A small network was shown many inputs. Here are its activations along a few directions, one row for each input.
In each table, some parts of the input vary, and every possible input appears once, in random order.
Descriptions start from the smaller parts, as in this example, which fits no table here: one of 8 places around a ring, together with either a single point or (one of 2 separate values, together with one of 4 places along a line) or one of 9 places around a ring.
Shared parts are said once, and a part with two or three values counts as separate values.

Other details of the inputs vary at random and push rows far along three fixed directions, the same in every table; ignore that.

Table:
x1: [ 4 19 12 -4  2 -4  2 10  1 10  4]
x2: [ 21 -26  -1  15  12   6 -10  -9  11 -30 -18]
x3: [  2  13   9   2 -10  14  -6   1  -9  10   0]
x4: [-33  -8  -3  -5  -1 -16  -3   3  -3  10   7]
x5: [ -5   3   6  -1   0   1  11 -15  -1  12   8]
x6: [ 11  16  -1  -1 -16  20  15  -6  -3   5  16]
x7: [ 21  21  24  -6 -16   6 -31  -1  10   5   2]
x8: [ 31 -26  -6  11   1  11  -4  -1  18 -45  -7]
x9: [-23 -16  -6  -1   1 -15 -14   8   1 -10   1]
x10: [-29 -18   5  -3   6 -17  -7   4  -1   2  -4]
x11: [ -9  25  10  -5  -4 -19 -24  18 -13  22   0]
x12: [-5  2 -3  2 -7  7 -3  0 -4  1 -9]
x13: [-30  17  10 -11 -11 -13 -21   8  -8  14   5]
x14: [21 24  7 -3  6 13  7 -6 -1 12 12]
x15: [ 33  28  26  -2  -4   1 -36  15  10   2  -2]
x16: [ 10 -12 -20  -4   5  -2  22  -1   1   1  -1]
x17: [-15  23  22  -5  -6  -6 -24   2 -15   5  10]
x18: [-41  -3   0  -1   1 -11   1   9 -17   1   1]
x19: [ 23  19  12  -4 -14  21  -1 -10   5  17   0]
x20: [29 25  8  4 -1  4  9 -3 -6 12 11]
x21: [ -6  -7 -27   5  -6  17  41  -9  -4  -2   9]
x22: [-20 -13 -17  -3  16 -14  -3  12  -2   0  -2]
x23: [ 14 -12  -6   8   9 -11   2  11   3 -12  -5]
x24: [-19 -18  -7   1   1 -15 -27  10   3 -26 -13]
x25: [ 33  31  31   0   4  -2 -33   6   7  -2  -1]
x26: [  3   8  -4  -2  -9  19  29 -14  -2  25  10]
x27: [  4  -4 -12   1   7 -10  -2   9  14 -10 -11]
x28: [ 13  17  12   0 -10  24  17  -8  -6  17   5]
x29: [ 13  16  26  -5 -12   6 -15  -1   5   7  10]
x30: [ -9 -28   6   4  11 -12 -21   6   7 -16 -17]
x31: [-27  -8   0 -12  12 -27  -4  14 -14   7  -6]
x32: [-29   5   5  -9  14 -17 -12  17 -12  13   2]
x33: [  1 -19   0   3   1  -5  -9   3  10 -24  -1]
x34: [ -1  -4 -20  -3  -8  14  41 -18   8  15   6]
x35: [19 19  4  2 -5  0 -2 10 -6 15  8]
x36: [ -4  -5 -23   8   0  15  47 -19  -5  -6  11]
x37: [-21  -8 -10  -7  16 -22  12   0 -13   5  -2]
x38: [ 25 -30   5  12  13  -1 -23  -8  18 -32 -19]
x39: [-9 -7  1  5  0  6  6  1 -7 -4 -5]
x40: [  1  -4 -23   4  -8  17  29  -9   1  -8   1]
x41: [ 33 -25 -10  12   5   8   4 -14  22 -40  -1]
x42: [-35  -1  -2  -3  -1  -8  -6   3 -13  15 -11]
x43: [ -4 -15 -22   1  -3  11  41 -15   7  10   8]
x44: [ -3 -14  -6   6   1   5   0  -1   0  -3 -10]
x45: [-30  -4 -12 -14   7 -25  -1   9 -12  13  -9]
x46: [ 21 -23   1  15  10   4 -16  -5   9 -36 -17]
x47: [ 29  27   7  -7  -4  16 -10   3   6  11   4]
x48: [ -7   4  -7  -1  -3   5  34 -20   0  12  19]
Description of these inputs: one of 4 places along a line, together with either one of 4 separate values or one of 8 places around a ring.
Changing only the place on the line of 4 turns x3 into x46. The same change can be made to x9. Which row results? -> x41
Changing only the place on the line of 4 turns x18 into x36. The same change can be made to x1. Which row results? -> x25
List by row number the other rows that have the place on the line of 4 in common with x47. -> x7, x11, x12, x13, x19, x24, x27, x34, x40, x42, x45
Start at x39 and move only the place on the ring of 8, one step at a time. The first step leads to x18. Which rows follow, in order? -> x8, x33, x29, x10, x30, x28

Table:
x49: [-40  18   7  -6 -10  -1   1 -10 -18  12  11]
x50: [-33  20  -2 -16  -5  -9   1   2  -4  27   8]
x51: [ 25  21  -5  -4 -12  15  11   8 -10  14  -3]
x52: [-35 -33 -27   9   3  -8   9   6  -9 -21  -3]
x53: [ 23  10  30  -1  13 -15 -35   4   8 -13   6]
x54: [ 24 -31 -23   1   7   7  28 -14  20  -4  -4]
x55: [13 25  9  2 -2 20  3 -6 -7 17 -4]
x56: [ 19 -26 -20  11  13  18  30 -16  10 -11 -14]
x57: [ 26 -24   2   5  14  -8 -27   3  11 -21 -30]
x58: [22 23  9 -2 -1 -2 -4 13 -3 -6 19]
x59: [ 20  -4   7  -7  -2   4 -20  -2  22  -7  -6]
x60: [-27   6   5  -4  -3 -28 -39  25  -2   7 -10]
x61: [ 13  16  20   4 -19  12 -26   1   1 -14   4]
x62: [ 32  19  25   0  15 -10 -17   4  -1   4   3]
x63: [ 15 -15  -4   6   9  19  25 -13   4   4  -7]
x64: [ 26  -2  14   2  20 -12  -2   1   3  -2   3]
x65: [-34 -10   9  -1   0 -11 -18  -7  -7 -10  -2]
x66: [24 22  2 -3 -4 13  9 -6 -4 17 -6]
x67: [-33   7  11  -4  -1   1  10  -5 -14  25   4]
x68: [  4  28  -3  -2 -24  32  32 -20  -9   9  23]
x69: [  7  -1   4   6 -18  10  -9   5   1 -20   3]
x70: [ 30   4   8   7  18 -18 -30  19   3 -25  -8]
x71: [-37   2  21   1  -4 -20 -41   7  -9  -8  -5]
x72: [ 22  10  12  -4 -11  10   8  -7  13  24   6]
x73: [ 13 -22  -3  -5   3   2  -2  -5  24  -9  -5]
x74: [  7  25   1   3 -15  30  32 -24  -8  20  20]
x75: [ 11  30 -12 -12 -20  25  32  -7   5  24  19]
x76: [ 32  25  13   1   5  -7 -15  21  -7  -3   6]
x77: [-22 -37 -19  -1  19 -19  17  -1  -2   1 -19]
x78: [-31   2  21  -1   0 -10 -28  -3 -15  10   1]
x79: [  8  22   7  -2 -24  23   2  -4  -9  -3  15]
x80: [-22  -9 -13   1  19 -29   1  12  -3 -18   7]
x81: [-37   8   5  -5  -8   9  35 -20 -21  38  22]
x82: [ 14  16   6   2 -16  25  11   5  -6   6   7]
x83: [ 14 -26  11   9  -5   8  -4 -14  15 -24  -2]
x84: [-30 -19 -46  -4   5 -11  38   1  -2   7  -1]
x85: [-22  18  -9  -9  -2  -7  11   8 -21  27  -4]
x86: [-23  15 -15 -13 -10  -9   8  15 -15  27   7]
x87: [21 32  3 -1  9  1 26 -5 -7 18 16]
x88: [ 16  17   1 -10 -17  10 -13  14   8   3   5]
x89: [ 25 -18  -8   0   5  -1  -8  -5  18 -10 -11]
x90: [ 10 -31 -11   8  -2  19  28 -27  14 -25   3]
x91: [-31  10  -1  -3   0  -5  -6  20 -24  17  -6]
x92: [ 15 -15   1  11   4  12  -5  -5  11 -23 -13]
x93: [ 23  -4   7   2  -3  -2 -17   0  21  -1  -9]
x94: [ 11   1  33   4 -10   1 -41  -4   7 -16  -4]
x95: [-30 -26 -29   8  16  -8  13   7  -8 -11 -18]
x96: [-25 -34 -12   1  28 -31  19  -2   4 -13   7]
x97: [ 22 -20 -35   8  -8   8  28   6  20 -14  -4]
x98: [ 24  -5   4   0   5  -9 -42   8  15 -16 -18]
x99: [-32   9  11   0  -5  -8 -28   7 -18   4   2]
x100: [-23  19  16  -6  14 -29 -19  10 -10   5  12]
x101: [ 20 -19 -29   9   1   6  28  -9  25 -11  -7]
x102: [-29 -18  16   0   8 -10 -12   2  -6   5  -7]
x103: [-35 -30 -23   8   9  -8  13   6  -4 -16 -11]
What is each input in this table made of? -> one of 5 places along a line, together with either one of 2 separate values or one of 9 places along a line
Changing only the place on the line of 5 turns x59 into x73. The same change can be made to x57. Which row results? -> x77
Changing only the place on the line of 5 turns x83 into x61. The same change can be made to x102. Which row results? -> x103
List by row number the other rows that have the place on the line of 5 in common with x52. -> x51, x58, x69, x76, x79, x82, x86, x88, x91, x97
List by row number the other rows that have the place on the line of 5 in common with x50. -> x49, x55, x66, x71, x74, x87, x92, x98, x100, x101

Table:
x104: [ -5  24  29   5   8 -21 -15   8  -7  14  11]
x105: [  8  48  33 -15  -2   5 -17  -7  -1  51   0]
x106: [-33  -9  -7  -9   7 -32  -8   7  -5  -7   1]
x107: [ 53  12  -4   4 -11  31  22  -2  12 -16  19]
x108: [ -4  21  29   1   1 -20 -16   4 -12  13   8]
x109: [ 58   9  12   7  20  25  26 -21  17  -3  14]
x110: [ 19 -22  -6  12  16  -9 -25  23  18 -46  -4]
x111: [-28 -20  -4   2   5 -33  -8   5 -11   8  -9]
x112: [-32 -10 -21  -5  -5 -25 -14  15 -10  -2  -2]
x113: [-17 -12 -30   2  -3  -3  57 -13  -1  27   3]
x114: [-33  -4  -6  -2  19 -34  -6  11   0  -9   8]
x115: [-29  17  23  -1 -29  11 -31  -5  -6   0  10]
x116: [-55 -12  -5   9 -13   1 -15  -6 -15 -18 -11]
x117: [ 23 -36  -6   0   7  -9 -29  10  14 -33 -15]
x118: [-35  -7 -12  -1   6 -16  -7  19 -23 -10 -10]
x119: [-35   0 -13   3  11 -29  -8  19  -3 -12   8]
x120: [ -9  29   2  -5 -15  -2 -28  16 -15  16 -11]
x121: [-50 -24  14   3   8 -10 -14 -27  -3  -4  -6]
x122: [ 54  17  -6   9  -8  37  23  -4   0 -17   6]
x123: [ 23 -34  10   4  28 -13 -23  -4  12 -32 -17]
x124: [  1  29 -21  -9 -25  18  34  -4  -2  32  18]
x125: [-30 -17  -6  -7  19 -28 -11  -4  -1  13 -15]
x126: [ 11  49  41 -12   4  -3 -13 -14 -14  35  20]
x127: [  1  26  -8  -9 -18  18  39  -1 -13  21  27]
x128: [-34  -9 -15  -9   7 -25 -11  13   9   7 -15]
x129: [  6  57  25 -11 -21   2 -16   9 -14  22  27]
x130: [-10  26   6  -6  -7   7 -25  25 -12  20 -17]
x131: [ -7  18  23 -15  -3 -10 -20  11 -11  10  11]
x132: [ 47  -1  27  -1  15  11 -40   1  24  -3 -25]
x133: [ 37  26  40   8 -33  51 -41  -8  -2 -16  -3]
x134: [-34 -15 -18  -7  -1 -16 -13  23  -4   4  -8]
x135: [ 29 -15 -35   8  -7  12  35  -9  17 -31   6]
x136: [  4  25 -17  -6 -19  27  37  -2 -25  29  11]
x137: [ 21 -29   2   3  17 -13 -24  11  16 -42  -7]
x138: [ 31 -17 -26   5   6   7  38 -16  21 -29  10]
x139: [ 60  30  35   4 -14  17 -31   2  21  13 -13]
x140: [  6  46  28 -21 -15  13 -17  13  -2  45   7]
x141: [ 46   0  12   0 -14  10 -46  17   9 -21  -6]
x142: [-21  -7 -39 -10  -5   0  52 -11   4  20   9]
x143: [ 24 -31  12  19  26 -16 -18  13  17 -36 -10]
x144: [ 18 -28 -15   5   4   1 -30  24  27 -31 -27]
x145: [-25   4 -49   1  -5  11  54  -1  -4  18  -9]
x146: [-14   8  20  -3 -10  36  36 -42  -8  29  19]
x147: [-30 -21   7   1  13 -29  -2  11 -13   1  -4]
x148: [-17  12  11  -7 -26  37  34 -28  -5  21  26]
x149: [ 34 -17 -17  13  30   5  40 -26  22 -20   6]
x150: [-34 -11 -20  -2   2 -11 -12  22 -16   2 -20]
x151: [-24   3 -36   6  11   8  58   3 -16   4  13]
x152: [ -6  13  25  -5  -1  -6 -19  16  -2  32 -11]
x153: [-30 -19   8   4  18 -30  -2  12 -13   0   0]
x154: [-14  41  43 -11 -34  22 -22 -18  -7  23  21]
x155: [ 23 -32  11   6  34 -14 -23  -4  12 -33 -13]
x156: [-30 -14   3   3   9 -35  -4   5  -9  -1  -5]
x157: [ -2 -39   4  13 -11  16 -34  -1  17 -50 -11]
x158: [-28 -18  -5  -6  19 -31 -11  -8 -10   9 -10]
x159: [  7  42  28 -22 -19  11 -19   9  -8  42  12]
x160: [ -9  38  10   3   1  -8 -21  17 -17   2   5]
x161: [-34   1 -15   4   8 -23  -8  14 -19 -14  -6]
x162: [ 21 -21 -19  11  -1  -5 -31  11   3 -39 -27]
x163: [-36  -6 -22  -4   0 -20 -13  21   6   3 -14]
x164: [ 51  -9  29   7  -4   4 -39   7   7 -11 -13]
x165: [ -5  19  12 -14 -11 -14 -26   6  -9  17   6]
x166: [-24   4 -41   2  -5   4  55  -7 -18   3   7]
x167: [-17 -17 -26  -8  15   5  55 -20  -2  30   2]
x168: [ 15 -43  -3  21  -9  35  36 -32  18 -25  -1]
x169: [-38 -20 -10  12 -14  15  54 -35  -3   9  12]
x170: [ 62  -2   5  -1   3  30  19 -26  10   6   3]
x171: [ 32 -20 -22   8  16  12  40  -6  22 -27  12]
x172: [ 59  -3   3   7 -11  31  24 -10  18   8  -2]
x173: [ 34 -22 -18   7  17   7  38 -31  17 -19  -1]
What is each input in this table made of? -> one of 2 separate values, together with one of 5 places along a line, together with either a single point or one of 6 places along a line
Changing only the choice among 2 separate values turns x121 into x146. The same change can be made to x166. Which row results? -> x118
Changing only the choice among 2 separate values turns x140 into x128. The same change can be made to x123. Which row results? -> x173
List by row number the other rows that have the choice among 2 separate values and the place on the line of 5 in common with x112. -> x115, x119, x124, x129, x135, x163
Change only the choice among 2 separate values in x134. List by row number the other rows that result. -> x124
List by row number the other rows that have the choice among 2 separate values and the place on the line of 5 in common with x141. -> x107, x110, x127, x134, x144, x157
Start at x143 and move only the place on the line of 6, one step at a time. The first step leads to x153. Which rows follow, in order? -> x147, x164, x172, x152
